These are the activations of a small neural network, seen along a few directions. Each row is one input.
Each table varies a few parts of the input and shows all the possible inputs, shuffled.
A made-up example of a description, with smaller parts first: one of 3 separate values, together with either a single point or one of 11 places around a ring or (one of 4 places along a line, together with one of 5 places around a ring).
Shared parts are said once, and a part with two or three values counts as separate values.

A family of inputs:
r1: [  9 -17 -11   7 -15  39  37 -23  27 -56 -76  21  27   0  45   9]
r2: [-40  31   6  38 -33  -8  34   9   2  14  30 -33 -27   9 -38  25]
r3: [  6  -4  20  33   7   7  43  23  20 -19  47 -34 -15  32  24  16]
r4: [  5 -19  54 -21  16   9  29  30  32   0  51 -41 -20  29   9  16]
r5: [  5  -5 -15   8 -51   3  20 -30  27 -52 -91  15  -3 -14   5  -1]
r6: [-15 -42 -36 -13  59  -9 -62 -22 -75  48 -33  36 -11 -16  12 -18]
r7: [ 10 -47 -48 -42 -13 -45  -6 -20 -15  37 -34  53  10 -16  45   7]
r8: [ 16 -16  31 -21  20  11  50  22  43 -42  43 -20 -21 -11  19 -15]
r9: [ 16  13 -57  -9  -9  -2  -3 -67  24 -24 -67  15  -1  -4  61  -2]
r10: [  0   5  13  36 -27 -27  24  13  22 -15  36 -39 -43  18 -19   4]
r11: [  7  36  11  21  16   0 -47  29 -33   8   2  37  25  10 -94 -24]
r12: [-35  22  13  36   1  27  54  19  -1   9  44 -27   0  24   6  39]
r13: [  4 -78  -2 -22 -16  -3  32  24 -12   3 -40  60  37 -15  32  23]
r14: [  7  25  18  19  54  33 -30  42 -32   1  15  44  57  24 -50 -14]
r15: [  8  72 -13  -7 -23  20 -50 -49  -8  14 -23  -5  61 -17  20 -14]
r16: [ 12   7   2 -38  23 -27 -15  -9  31  30  60 -56 -46  22  22   6]
r17: [ 12  24 -31  16  13 -32  -3 -15  20   9  56 -49 -40  25  35   6]
r18: [-24 -70  15   8  53  34 -26  24 -65  15 -38  47  15 -16  -1  -2]
r19: [ -1  41  32   9 -31  67 -13  -2  -3 -17 -30   3  85 -11   6  -5]
r20: [  4 -65  -8 -22 -51 -38  15  14 -12   6 -54  52   6 -28 -10  12]
r21: [-21 -58   7   8  15   1 -42  13 -67  19 -52  40 -18 -28 -43 -10]
r22: [-30  51 -39  14   6 -14   7 -21  -3  35  53 -41 -25  17  18  28]
r23: [  0 -11  46 -17 -18 -22  11  19  33   3  40 -45 -48  15 -34   4]
r24: [ 15  52 -34   1  61 -12 -68  -6 -40  33  21  28  34  18 -39 -27]
r25: [ -3  53  27  11 -66  31 -29  -9  -2 -10 -47  -3  56 -27 -37 -15]
r26: [ 22  10 -23 -38  26 -22   6 -17  43  -9  52 -34 -47 -17  30 -24]
r27: [ 10  -9  23 -18 -16 -20  31  11  44 -38  33 -25 -49 -23 -25 -25]
The inputs of r7 and r20 match in every part but one. If r6 is changed in the same way as r7 into r20, which row does it become? -> r21
What is each input in this table made of? -> one of 3 separate values, together with either one of 4 places along a line or one of 5 places around a ring
Which other rows does r10 become when the choice among 3 separate values takes its other values? List them by row number. -> r3, r17
Which other rows does r18 become when the place on the ring of 5 takes its other values? List them by row number. -> r1, r13, r14, r19

A family of inputs:
r28: [ -9 -23 -24  -1   1 -15   3 -25 -11  28  -9 -15 -20  17  43  24]
r29: [  5   6   0 -26   5  22 -13  -2 -13  14  -5  21  60 -16  24  -3]
r30: [  5  42  -7  -7  30 -33 -49   7  -4  22  47 -34 -20   8 -57 -21]
r31: [-12  50 -20  26  26  -5  -7   4  -2  34  69 -43 -31  25  10  16]
r32: [ 12 -52  32 -22  -1 -13  27  16  27  -8   5 -16 -31   7  24  14]
r33: [  4 -35 -18  -6  60  23 -15   7 -22   4 -16  45  19 -10  20 -18]
r34: [ 10  33  -3   0 -21  -4 -29 -37  18 -20 -29 -10 -12 -24 -18 -29]
r35: [ 22  23 -12   1   8  18  -8  -5  -1 -17 -25  29  59  10  20  -8]
r36: [  7  47  13  -1  61  32 -31   9 -16  17  54  -4  25  27 -16  -1]
r37: [ 10   9  36  10  15  -7  20  31  25  -6  96 -51 -28  20 -14  -7]
r38: [ 10 -28   4 -15  31  22 -31   0 -18  16 -23  22  35   7  29  -3]
r39: [ 23  23 -22  -6 -28 -31 -23 -23  16  -6 -23  20   2  -5 -22 -16]
r40: [  6   9 -10 -34 -31 -29 -27 -16  -2  25  -4  10   2 -31 -14 -16]
r41: [  0  25 -39  17 -22 -16  19 -30  19  -2  -9  -5   3  18  34  23]
r42: [ -2   7   8  33 -37  10  15  19 -10 -13 -34  24  32   5 -37  13]
r43: [-27 -49   4  22  13   4   2  31 -40  -4 -21  42  -6 -11 -33   6]
r44: [-17  35 -23  23 -18  11  10 -42  21 -20 -13 -34 -11   0  37  11]
r45: [ 13 -23  -7 -26  -5 -30 -42 -13 -15  21 -24   8 -23  -6 -10 -14]
r46: [-29  30  41  37  17  10  -4  34 -27  23  42  -8   4  31 -63  -4]
r47: [-20  -8  22   6 -39  10   8  23 -25  16 -13  18  32 -21 -30  17]
r48: [  4   1  24  -4 -26  27  42  -4  59 -55   0 -39 -23  -2   9  -6]
r49: [  3 -20  26 -33 -32  -8  43  18  38  -7  26 -16  -9 -15  19   8]
r50: [ 10  36   7   4  12  46 -14 -18  -3 -34 -30   2  42  -7  24 -18]
r51: [  6 -29 -30 -19  23 -32 -27  -4 -25   5 -17  29 -39 -21 -19 -29]
r52: [-13 -31 -46   6  31 -18  20 -19 -22  11   0   7 -34   3  33  11]
r53: [-13  19  26  37 -30  38  13   5  -9 -24 -41  -6  16 -13 -34  -1]
r54: [-18  11 -27 -11 -26 -15  16 -24   3  32   9 -14   3  -7  41  22]
r55: [ 20  -7  10  -8 -29  -6  48  13  55 -39   4 -10  -9  15  10   7]
r56: [  9 -58  12 -14  29 -19  46  20  16 -24  14   7 -44 -10  16   3]
r57: [-18 -42  25  14 -15   7 -12  25 -32  11 -29  20   8   3 -25  20]
The inputs of r54 and r40 match in every part but one. If r28 is changed in the same way as r54 into r40, which row does it become? -> r45
What is each input in this table made of? -> one of 5 separate values, together with either a single point or one of 5 places along a line
List by row number the other rows that have the choice among 5 separate values in common with r49. -> r32, r37, r48, r55, r56
Which other rows does r37 become when the choice among 5 separate values takes its other values? List them by row number. -> r30, r31, r36, r46

A family of inputs:
r58: [-16 -28  55  36 -66  51  92  43  21 -43 -29  -7  21  12 -11  27]
r59: [-11 -49   3 -21  39 -21  -7  21   2  10  19   9 -81 -13 -42 -18]
r60: [ 24 -24  13 -34  20  24 -54   4 -16  11 -45  57  64   5  15 -20]
r61: [  8   4 -11 -11 -90 -24  32 -16  56 -12   4 -17  -7 -28  12   1]
r62: [ -5 -10 -12 -20   7  18 -45 -11 -12 -24 -66  50   1 -28 -38 -39]
r63: [-11 -42 -18 -40  66 -16  30  12 -16  26  46  14 -12   1  29  14]
r64: [ 19  -5 -54  16  25  27 -23 -14 -20  -9 -61  36  35 -10  47   4]
r65: [ 12   1  21 -25 -31   9  36  -5  65 -58 -11 -18 -52 -19 -16 -15]
r66: [-16   5  -4 -11 -64  -6  32 -30  53  -9 -27 -58 -13  -1  30  31]
r67: [-29 -40  26  46 -25  58   2  19 -52 -22 -75  70  74  -9 -39  28]
r68: [ 14  69   5  24   4 -35 -25   1  -1  -2  29 -20  -4  24 -70 -16]
r69: [  6 -69  23 -17  42 -26 -12  31 -28  11  38 -12 -43 -22  -3 -25]
r70: [  9 -42 -13  -6  13 -73   2  16 -11  18   8   5 -54  12 -37  -5]
r71: [-19 -36 -27   8  29 -31  19 -30 -25  34  27  -1 -59  22  47  14]
r72: [  9   6   4 -37   0  14  67  -9  53 -38  14 -12  15 -12  56  14]
r73: [ 31   3   3  -7 -54 -40  44 -12  54 -47 -18 -21 -24   8 -12  -9]
r74: [ -9  76  -9  15 -39 -20 -35   2  -9  28  52 -13   8 -11 -39  -5]
r75: [-19  76 -13  38  13  13 -10 -36 -14  20  46 -35  -4  35  18  -9]
r76: [-28 -32 -22 -17  -1 -37  -2  -8 -23  52   2 -27 -49   8   5  41]
r77: [-12   7 -29  -9 -27   5 -36 -42 -34  28 -90  18  28 -19   8  23]
r78: [ 13  -3 -22  15 -12  10  44  -8  66 -55   3 -35 -14   5  76  25]
r79: [ 14 -31  10 -17  13  16 -49   1 -38 -15 -49  28  40 -39  -1 -47]
r80: [ -1  65  -2  -8  53  29   3   4  -2  16  63 -16  42  17  -6  -6]
r81: [-10 -33 -26 -13 -26 -58  -5  14 -15  50  29  12 -40 -25 -11   7]
r82: [  2  -1 -29 -35  37  27  -4 -12 -27   3 -43  55  69 -23  33 -13]
r83: [-43  45  60  72  -9  49  18  58 -33  -3  23  -2  46  22 -66  18]
r84: [  4   4 -37  -7 -53 -16 -39 -21 -27  22 -56  57  36 -44  -8 -11]
r85: [ 16  37  40  15  32  16 -38  15 -12   2  55 -43  15  -7 -42 -34]
r86: [ 13 -64  23 -35  49 -19 -20  32  -4  35  41  17 -19  27  11   4]
r87: [ -3  61  23  10  30  16 -33   6  15  -5  37 -17 -26  -1 -78 -25]
r88: [-10   6  -5  18 -33  -4  52 -48  57 -28  -6 -33 -22   6  75   6]
r89: [ 40 -10  44 -37 -19  12  25   8  56 -30   9  -7   5  19  39   8]
r90: [  1 -50 -47   8  51 -16   9  12 -11   9  37  -5 -47  23  46  28]
r91: [  5  59 -32  40  37  28 -20   6   4  -2  55 -40  10  36  13   6]
r92: [ 26  44  39  -4  40  26 -43  20  11  27  57 -13  36  44 -26 -12]
r93: [ -1   8 -33  18   4  11 -14 -61 -33  16 -71  43  21 -11  48  -8]
r94: [-42 -64  44  41   2   7  45  71 -43  19   2  29  -5   7 -31  36]
r95: [ 19  -5 -26  -1 -16 -32 -34 -19 -24 -16 -77  49  25  -6 -35 -23]
r96: [ 31 -16  45 -19 -26   4  31   4  34 -54   6 -37 -17 -30  25 -17]
r97: [-31  77  -7  12 -16   4 -34 -16 -15  34  22 -58   3  23 -21  21]
What is each input in this table made of? -> one of 4 separate values, together with either a single point or one of 9 places around a ring
The inputs of r65 and r87 match in every part but the choice among 4 separate values. If r66 is changed in the same way as r65 into r87, which row does it become? -> r97
List by row number the other rows that have the choice among 4 separate values in common with r64. -> r60, r62, r67, r77, r79, r82, r84, r93, r95

A family of inputs:
r98: [  7 -38  -2 -21   5 -36  31   2  33 -10  26 -24 -65   0  15   3]
r99: [ 14   4 -19 -27  -4 -41   6 -21  33   6  32 -30 -45   1  21  -4]
r100: [ -8  32  16  30 -34  24  36   3  24 -25   3 -21  19  13   3  19]
r101: [  9 -53 -10 -19  31   6   5   0  -8 -10 -26  32   2  -7  39  -4]
r102: [  9 -38  27 -15   7  27  12  18   0 -20 -23  26  27 -10  11  -5]
r103: [-13 -36 -11   7   2  -4  46   1  10  -2   6 -12 -30  11  42  28]
r104: [ -2 -17 -39 -12  -8 -24 -35 -22 -33  27 -46  38   9 -19   1  -2]
r105: [ 14  16  15   2  -3  37   0   2   8 -30 -30  21  48  -5  -2 -13]
r106: [ -7  11   7  15 -35  12 -15   2 -20 -10 -55  34  35 -16 -43  -7]
r107: [ 13  40  -4  -7 -23 -17  -2 -25  38 -14  20 -43 -27  -1   1 -13]
r108: [-16  15   5  19  38  -2 -62  22 -63  48  16  23  13  13 -66 -10]
r109: [ -7  21 -22   5 -24   2 -40 -26 -27   7 -57  26  26 -20 -21 -11]
r110: [ -7 -60 -20  -3  -1 -21  -9   0 -36  12 -51  45 -11 -20  -3   1]
r111: [-22  38  11  31  39   8  -3  23 -21  32  75 -32  -2  32 -22  12]
r112: [ 14  28  22   3 -33  -7  21   6  46 -31  22 -35 -17   3 -22 -10]
r113: [ -7   8 -28   1  -6  -9  21 -21  11  15  12 -18  -9  12  48  23]
r114: [ -2  35  18   4  38 -19 -18  25   2  24  95 -42 -41  19 -45 -13]
r115: [ -9 -43  18   0 -25   0  -2  18 -27   1 -48  40  13 -22 -29   0]
r116: [ 16 -10 -29 -26  24   1 -21 -22  -6   7 -21  25  23  -7  44  -8]
r117: [-13 -21  25  12 -23  16  50  20  18 -14  10 -17  -3   8  15  27]
r118: [  4  22  12   4  70  21 -45  25 -40  26  41   9  27  18 -26 -14]
r119: [  8 -23  33 -16 -20 -16  35  22  41 -21  29 -30 -39  -3 -10   1]
r120: [ 13  27 -13  -8   8  27 -25 -27   1 -12 -33  14  40  -9  21 -16]
r121: [ -8  44 -11  20 -24  14  13 -26  16  -6   0 -29   9   9  27  15]
What is each input in this table made of? -> one of 4 places along a line, together with either a single point or one of 5 places around a ring
The inputs of r119 and r117 match in every part but the place on the line of 4. If r107 is changed in the same way as r119 into r117, which row does it become? -> r121
List by row number the other rows that have the place on the line of 4 in common with r118. -> r101, r102, r105, r116, r120
Which other rows does r111 become when the place on the line of 4 takes its other values? List them by row number. -> r108, r114, r118
